Each row has a name. Each question is about the rows just above it.

[133  91 101 129]  j354
[114 136 130 104]  j164
[158 145 122 128]  j527
[ 99 119  56  80]  j781
[126 106  77 122]  j976
[133  91 135 100]  j211
[141 142  77 154]  j11
[ 56 101  98 170]  j738
[ 91 136 120 174]  j489
[131  82 115 209]  j672
[130 106 132  98]  j923
[114 136 130 128]  j89
Where do [133  91 135 100] appear?  j211
The row with [133  91 101 129] is  j354
Whose row is [114 136 130 128]?  j89
Whose row is [114 136 130 104]?  j164

[145  95 149 153 124  76 110] = j479
[124 153 145 149  95  99 114] = j437
[124  60 115 165  93 129 157] = j334
The next entry after [145  95 149 153 124]:  [76]
Give the next entry after [115 165  93 129].  [157]

[144 135 135  92  98  82  82] -> j452
[129 144 100 134 145  93 168] -> j380
[129 144 100 134 145 138 154] -> j204
[161 138  91 201 102 155 140] -> j780
[ 91 138 161 147  81  98 124] -> j643
[161 138  91 201 126 155 140] -> j748
[104 173  99 178 109 127  82] -> j374
[109 174 111 167  82 115 125] -> j579
[ 86 112  96 115 178 127 182] -> j258
Which row holds [161 138  91 201 126 155 140]?  j748
What is the next entry after [ 99 178 109]?  [127]
What is the next entry after [161 138  91 201 126]?  [155]
Whose row is [129 144 100 134 145 138 154]?  j204

[ 82  75  77 159 135 133 128] : j338
[ 86 111 197 127 134 108 144] : j55
[131 198 183 147 123 152 108] : j584
[119  91 197 127 134 108 144] : j446
[ 84 133 208 148 116 131 133] : j168
[132 133  91 197 134 108 144] : j496
Give the next entry after [ 91 197 127].  [134]
Give the next entry after [183 147 123 152].  [108]
The next entry after [135 133]:  [128]
Give the next entry after [148 116].  [131]
Give the next entry after [159 135 133].  [128]

[113 188 144 180 129 122 109 116 151  86 132 152 134 113 130 148 146 138
 152 113 136 110 117  74 172 138 141 114]  j613
[148  74 107  78 134 135 123 130 163 106 148 128 134 145 128 106 101 116
 110 142 119 151 143 178  86 114 118 138]  j424
[114  64 140  91  93 115 176 104 122 124 135 138 134 131 129 132 170 107
  83 130 128 178 143 151  86 129  96 141]  j829
[103 171 155 173 109 114 151 116  86 152 109 132 134 110 129 154 170 134
 134 112 138  92 103  87 168 143 132 120]  j421
[167 109  89  88 172 153  76 152 184 100 148 120 134 148 125  89  54 130
 143 150 116 188 164 157  89 109 141 131]  j99
What is the next entry after [151 143 178  86]?  [114]
The next entry after [151 116  86 152 109 132]:  [134]
What is the next entry after [134 145 128 106]?  [101]

[183 143 149 143 138 129 120 153 140 116 130 115  93 128 141 122 142 121
 110 107 108 105 144 128 143 140 138 105 140 148 114 117 147 133 119  94
 119 155] = j624
[121 125 151 108 116 102 129 151 112 129 103 113 164 130 183 101 170 155
 136 103 108 126  81 124  94 126 131 112  72 126 152 109  97 151 109  88
 153 153] = j111
[121 110 107 110 105 144 129 151 112 101 183 170 113 103 164 155 129 130
 136 103 108 126  81 124  94 126 131 112  72 126 152 109  97 151 109  88
 153 135] = j128
The next entry after [101 183 170 113 103 164 155 129 130]:  [136]
Give the next entry after [121 110 107 108 105 144].  [128]
What is the next entry after [112 129 103 113 164 130]?  [183]

[105 121 119 126 120 125 129 118 131 130 128 126 141 139 129 120 132 122
 136 124 114 130 127 129 130 135 130 120 127 125 132 123 125 126 129 128
 130 129 128 128 131 133 125 131 129 126 127 130 128 129] = j45
[147 128 104 121 107 121 131 103 138 133 126 124 161 158 129 106 138 112
 149 117  92 133 127 132 129 146 135 106 136 120 139  85 106 135 111 138
 138 136 143 123 144 153 118 136 144 118 130 151 107 135] = j828
[147 128 104 121 107 121 131 103 138 133 126 124 161 158 129 106 138 112
 149 117  92 133 127 132 129 146 135 106 136 124 130 116 125 125 123 132
 133 134 124 128 129 138 124 133 132 123 130 131 126 124] = j415
[147 128 104 121 107 121 131 103 138 133 126 124 161 158 129  84 138 112
 149 117  92 133 127 132 129 146 135 106 140 120 139  59 106 135 111 138
 138 136 143 123 144 153 118 136 150 118 130 151 107 148] = j871
[135 128 119 126 120 125 129 118 131 130 128 126 141 139 129 120 132 122
 136 124 114 130 127 129 130 135 130 120 131 125 131 112 120 131 121 132
 133 131 133 127 133 137 124 131 134 123 129 137 120 131] = j130
Whose row is [105 121 119 126 120 125 129 118 131 130 128 126 141 139 129 120 132 122
 136 124 114 130 127 129 130 135 130 120 127 125 132 123 125 126 129 128
 130 129 128 128 131 133 125 131 129 126 127 130 128 129]?  j45
Whose row is [147 128 104 121 107 121 131 103 138 133 126 124 161 158 129 106 138 112
 149 117  92 133 127 132 129 146 135 106 136 120 139  85 106 135 111 138
 138 136 143 123 144 153 118 136 144 118 130 151 107 135]?  j828
Give the next entry after [107 121 131 103 138 133 126 124 161 158 129  84].  [138]
Whose row is [147 128 104 121 107 121 131 103 138 133 126 124 161 158 129  84 138 112
 149 117  92 133 127 132 129 146 135 106 140 120 139  59 106 135 111 138
 138 136 143 123 144 153 118 136 150 118 130 151 107 148]?  j871

